Each row below holds a small network's activations on one input, seen along a few directions.
In each table, some parts of the input vary, and every possible input appears once, in random order.
Descriptions start from the smaller parts, as in this example, which fits no table here: ring(8) and (point or line(9) or (values(3) and line(4))).
Shared parts are said once, and a part with two or three values counts as separate values.

Other details of the inputs vary at random and push rows far along two fixed directions, the same in every table; ignore that.

A family of inputs:
r1: [ -0.7   7.0  -2.7 -18.1  40.3  23.4  -3.2  -4.9  46.0  51.9   6.7]
r2: [ -5.3   7.5 -14.1  -9.9  45.0  20.8   0.1  14.3  50.4  46.3  10.2]
r3: [ -6.9 -10.7   2.6 -12.2 -36.2 -32.7  -0.2   3.4 -57.8 -62.3 -17.0]
r4: [-36.7   7.5  13.1  37.0 -22.2  48.5  63.6  60.7  22.2 -17.4 -23.3]
r5: [-5.2 15.7 13.1  0.6 45.1  9.0  1.9 -6.3 46.2 59.7  2.5]
r6: [ -3.0 -22.7  -0.6 -14.2 -44.9 -20.1   3.4  -5.9 -57.8 -59.8 -24.8]
r7: [ -4.8   6.8   4.4   8.1  51.1  11.1 -11.9  20.2  53.8  53.2  10.3]
r8: [  1.0   6.7  -2.0 -13.7  36.9  26.5   0.2 -11.7  45.4  51.7   6.1]
r9: [ 31.2  -6.7 -27.4  -6.0  11.0 -31.4 -59.5 -46.8 -23.5  17.3  29.0]
r10: [-3.9  5.9  7.5 15.6 40.4 17.5 -7.5  2.6 54.2 58.8 10.4]
r11: [ 26.1  13.9 -19.7  -1.3  14.8 -43.6 -44.6 -60.4 -23.9  21.6  26.7]
r12: [ -7.1 -12.2   9.0  -4.9 -50.1 -24.8   7.5 -11.4 -58.8 -62.0 -20.4]
r13: [-10.0  16.2  -0.2   4.5  54.2   2.4  -0.8  17.8  52.0  56.6   7.9]
r14: [-20.8   6.1  -1.5  13.4  57.7   3.7 -15.3  18.3  47.6  66.2   2.8]
r15: [ -1.2  33.6 -29.1  26.1  25.3  31.0  22.2   1.2  52.0  54.9  22.7]
r16: [ 50.7  23.5 -47.4  17.7  -9.8 -11.4 -34.6 -53.8 -15.2  14.0  56.1]
r17: [-11.4   0.2   3.3  13.1  50.3  12.7 -19.6  18.1  50.4  59.2   7.1]
r18: [-15.7   9.5  37.4  39.2 -37.2  55.1  68.0  50.7  28.0 -24.4 -11.3]
r19: [ 12.1  13.8   4.0  26.5 -65.0  -9.0  23.0  -8.8 -51.3 -61.6   7.5]
r20: [  2.3  -6.4  16.0 -19.7 -43.7 -22.1   8.1 -23.0 -55.2 -54.2 -18.8]
r21: [ 13.3   3.3 -37.3  -9.5  17.6 -42.5 -53.1 -49.2 -29.5  19.8  18.1]
r22: [-42.4 -19.3  22.3   0.1  -4.1  33.2  55.1  66.6  25.2 -18.6 -45.2]
r23: [-25.7  -9.6  51.0   7.7 -10.6  29.0  46.4  62.6  26.4 -25.0 -28.8]
r24: [-34.5 -15.5  31.8  -3.1  -8.1  37.8  47.5  62.5  21.4 -25.3 -33.4]
r25: [ 20.0 -13.4  18.7 -16.3 -45.7 -17.9  -1.6  -7.9 -47.2 -60.8  -2.9]
r26: [ 29.6   6.0 -42.7 -18.8  11.9 -30.6 -36.3 -63.1 -19.4  19.5  20.3]
r27: [-25.9 -21.3  49.4  11.8 -23.6  42.4  52.0  50.7  24.3 -21.7 -32.9]
r28: [-27.6   1.7  12.7  32.5 -29.0  60.5  60.5  61.3  21.8 -25.9 -18.0]
r29: [ 41.3  25.9 -65.9   6.0  -8.8 -16.1 -24.2 -56.6 -19.7  13.1  43.0]
r30: [-11.6  -1.7 -10.2  -1.3  41.7  23.5  -8.5   5.9  43.5  52.4   2.5]
r31: [  6.0  -1.7  22.4 -10.3 -40.1 -33.6   2.5  -7.0 -53.6 -59.6 -11.0]
r32: [-31.8 -24.4  43.4  10.7 -11.9  37.1  45.0  70.8  25.3 -23.7 -33.4]
r33: [-26.2 -19.1  43.6   4.9  -9.3  34.9  45.3  67.2  26.0 -23.3 -30.6]
r34: [-30.2   1.9   5.2  30.2 -25.7  54.6  68.9  61.8  24.1 -21.9 -27.4]
r35: [-6.1 15.8 11.6 -4.5 47.9  5.6 -2.6 -0.3 46.1 59.7  3.7]
r36: [ -7.2   9.3 -24.0 -13.4  50.0  13.3   7.3  13.4  52.8  52.3   2.1]
r37: [ 42.9  26.1 -57.9   9.5  -8.2  -7.5 -31.5 -56.2 -17.0  13.5  52.5]
r38: [-15.8 -15.2  52.4  -8.3 -15.8  36.9  44.3  41.2  22.6 -16.4 -29.2]
r39: [  3.8 -28.3  14.5  -3.5 -47.3 -19.7 -12.9   6.0 -57.8 -64.1 -11.5]
r40: [ 25.0   2.2 -46.8 -13.9   9.2 -33.4 -41.4 -55.9 -22.0  16.7  20.0]
r41: [ 17.2   6.3 -31.6   1.3  24.2 -52.3 -59.9 -36.3 -26.3  18.9  27.7]
r42: [-14.3  12.7  -0.5   8.1  58.2   1.7  -6.5  20.4  50.6  59.5   5.6]
r43: [ 21.5  10.3 -24.7   3.6  13.8 -45.4 -50.2 -53.3 -24.4  21.4  27.2]
r44: [  8.1 -14.9  11.3 -14.2 -50.5  -7.0   7.1 -20.9 -51.5 -60.3 -10.9]
r45: [ -0.7  10.3  -8.4 -14.5  42.4  22.3   0.6   3.1  50.1  48.7   9.7]
r46: [ 26.5   0.7 -26.7   1.5  18.6 -42.1 -65.1 -36.8 -21.3  14.5  32.9]
r47: [-13.7   0.0 -16.5  -0.3  48.5  21.1  -8.3  18.8  49.1  51.2   6.4]
r48: [ -2.0  -8.2  13.0 -10.0 -47.6 -22.7  12.4 -19.3 -56.8 -59.6 -19.9]
r49: [ -6.9 -15.5  23.0   3.1 -43.4 -32.7  -4.5  -2.2 -62.9 -59.5 -19.8]
r50: [ 10.2 -11.8   5.6 -26.2 -43.5 -15.2  10.9 -24.1 -49.4 -52.1 -18.7]
r51: [  1.5  -5.4  13.4 -24.0 -37.8 -25.3   2.4 -17.5 -52.7 -50.6 -16.5]
r52: [ 19.0  -4.1 -42.0 -12.9  15.5 -30.8 -61.5 -41.3 -27.4  14.3  26.4]
r53: [  2.8 -21.7  27.7   2.9 -49.7 -22.8  -9.8  -3.4 -58.9 -64.3 -14.1]
r54: [-25.6 -11.6  61.7  13.6 -19.7  38.0  53.9  42.2  24.5 -20.6 -33.9]
r55: [ 41.9  17.3 -53.7  25.3  -3.0 -14.5 -47.2 -40.6 -21.3  11.3  51.5]
r56: [-23.0   7.2 -17.1   3.8  58.0   7.4  -5.7  19.0  50.0  61.1   0.5]
r57: [ 14.9 -10.3  32.2 -14.3 -45.0 -21.1  -7.3 -15.9 -50.5 -55.9  -7.7]
r58: [ 24.4  15.9 -35.6 -22.7  18.5 -42.9 -42.7 -51.8 -22.0  16.2  24.9]
r59: [ 12.9   2.3   1.0  33.8 -62.0  -3.2   4.3   4.0 -52.6 -66.6   8.9]
r60: [ 40.0   1.6 -23.4  -8.3   8.5 -26.5 -47.9 -61.0 -16.4  20.1  33.6]
r61: [-14.1 -18.0   3.9  -6.9 -39.2 -30.4  -7.3   2.7 -62.5 -58.6 -21.5]
r62: [-40.1  -5.0  32.0  -2.5  -3.4  25.0  57.0  60.2  23.7 -19.3 -37.8]
r63: [-26.8  -7.0  26.7 -15.0  -6.6  32.8  60.1  46.7  27.5 -16.0 -38.4]
r64: [ 15.9 -17.1  13.2 -11.6 -45.5 -21.1  -2.5   3.3 -49.7 -67.0  -3.1]
r65: [-33.0   9.3  25.3  46.6 -21.0  44.3  59.0  62.5  22.8 -15.8 -18.5]
r66: [ 4.5  9.1 16.9 -0.1 37.9 17.6 -4.8 -8.3 48.5 54.4  8.4]
r67: [ 30.5   7.4 -38.2 -32.3  16.1 -32.7 -41.4 -58.0 -19.2  20.5  20.5]
r68: [ -7.5   3.1 -10.5   1.2  37.0  25.9  -1.4  -0.4  48.9  52.8   6.6]
r69: [ 20.5 -16.9  25.6 -16.3 -50.2 -11.6  -0.1 -21.8 -49.8 -55.6  -7.0]
r70: [ 37.8  11.4 -16.9 -12.3  13.3 -37.6 -53.5 -49.7 -17.2  13.6  34.7]
r71: [-18.2  -1.1 -22.7  -3.6  50.8  14.4  -6.4  14.9  46.9  58.6  -4.8]
r72: [-11.8   5.6 -23.8  -9.6  53.8  13.1   2.6  16.9  51.8  54.6  -1.1]
Description of these inputs: ring(6) and (values(2) or ring(10)).
Question: Changing only the ring(6) part turns r16 into r15. The same change can be made to r64. Which row results?
Answer: r62
Question: Changing only the ring(6) part turns r43 into r27. The same change can be made to r49. Which row results?
Answer: r9
Question: Which other rows does r67 become when the ring(6) part takes its other values? List them by row number.
Answer: r1, r35, r38, r51, r57
Question: A walk changes only the ring(10) part. It starts at r50 and steps to r67. List the rest of the walk in order.
Answer: r63, r36, r72, r22, r71, r6, r40, r26
Question: Which other rows does r55 become when the values(2) part takes its other values? List them by row number.
Answer: r16
Question: Which other rows does r19 become when the values(2) part takes its other values? List them by row number.
Answer: r65
Question: Which other rows does r47 become when the ring(6) part takes its other values? List them by row number.
Answer: r22, r32, r41, r46, r56

A family of inputs:
r73: [-12.5  -5.3 -10.3   7.2   7.2   4.2  -4.4  13.2   2.9   5.6  -3.3]
r74: [-10.5  -7.9  22.5 -18.8  16.2 -10.1  -2.9  -3.4   6.6  11.7 -16.6]
r75: [ 5.0  6.5 -6.8 -8.1  2.4  8.6 11.7  4.2 10.9  2.7  2.8]
r76: [  4.1  -8.7  13.3   5.8 -47.4 -20.9   4.3  10.9 -50.9 -66.1  -7.2]
r77: [ -3.2  -7.7  19.8 -21.5  18.4  -9.9  -6.2   9.1   9.6   4.8  -7.5]
r78: [ 1.6  8.3 12.8 14.9 -1.3  7.0  5.4 -4.3  8.1  9.9  4.3]
r79: [ -6.6 -18.8  17.0 -18.4  15.6  -1.0 -11.5   3.2   7.5   8.7 -14.2]
r80: [ 1.4 -3.0 -9.3 -5.5 -0.5 16.4  7.5 -0.8  9.0  6.1 -1.7]
r81: [-8.5  4.5 -7.4  4.3 10.0 -3.2 -0.3 18.0  4.8  2.0  0.5]
r82: [ -3.1  -9.4  17.9   9.0 -50.5 -20.8   8.6   0.1 -54.6 -61.4 -15.2]
r83: [ 49.2   9.6 -52.9  -9.1   5.1 -37.1 -69.2 -78.1 -33.9  17.3  49.1]
r84: [-4.7 -6.2 -1.9 14.6  2.8  6.3 -4.9 10.2  6.5  6.5  1.7]
r85: [-1.5  6.5 -3.7 -5.3  1.0  8.4 15.1 -7.2  8.1  8.8 -4.6]
r86: [ 8.0  8.9  1.5  0.0  0.0 10.1  9.0  3.1 12.4  2.2  8.6]
r87: [ -6.0  -5.4 -12.4  -1.0   4.1   9.8   3.6   4.9   6.7   5.2  -4.1]
r88: [ 4.1 -2.1  6.5 15.1 -3.1 15.1 -2.0  2.2  9.4  6.6  7.8]
r89: [ 8.1  8.2  8.8 11.6  0.6  6.9  2.6  7.8 11.0  3.2 11.3]
r90: [-8.8  4.3 -6.6 -1.0  5.4  1.6 11.0 -1.4  5.6  7.7 -7.1]
r91: [-2.3  4.5 -9.7 -3.7  7.1  2.0  7.7 10.0  8.8  1.9  0.4]
r92: [ 1.4  8.9  5.2  3.1 -1.9 10.1 12.2 -8.6  9.6  8.3  1.4]
r93: [-15.0   4.4  -4.4   7.0   8.8  -3.6   2.8   6.9   2.0   8.3  -6.5]
Question: What is each input in this table made of?
Answer: values(3) and (point or ring(6))
Question: Changing only the values(3) part turns r91 into r90. The same change can be made to r81. Which row results?
Answer: r93
Question: Which other rows does r77 become when the values(3) part takes its other values? List them by row number.
Answer: r74, r79
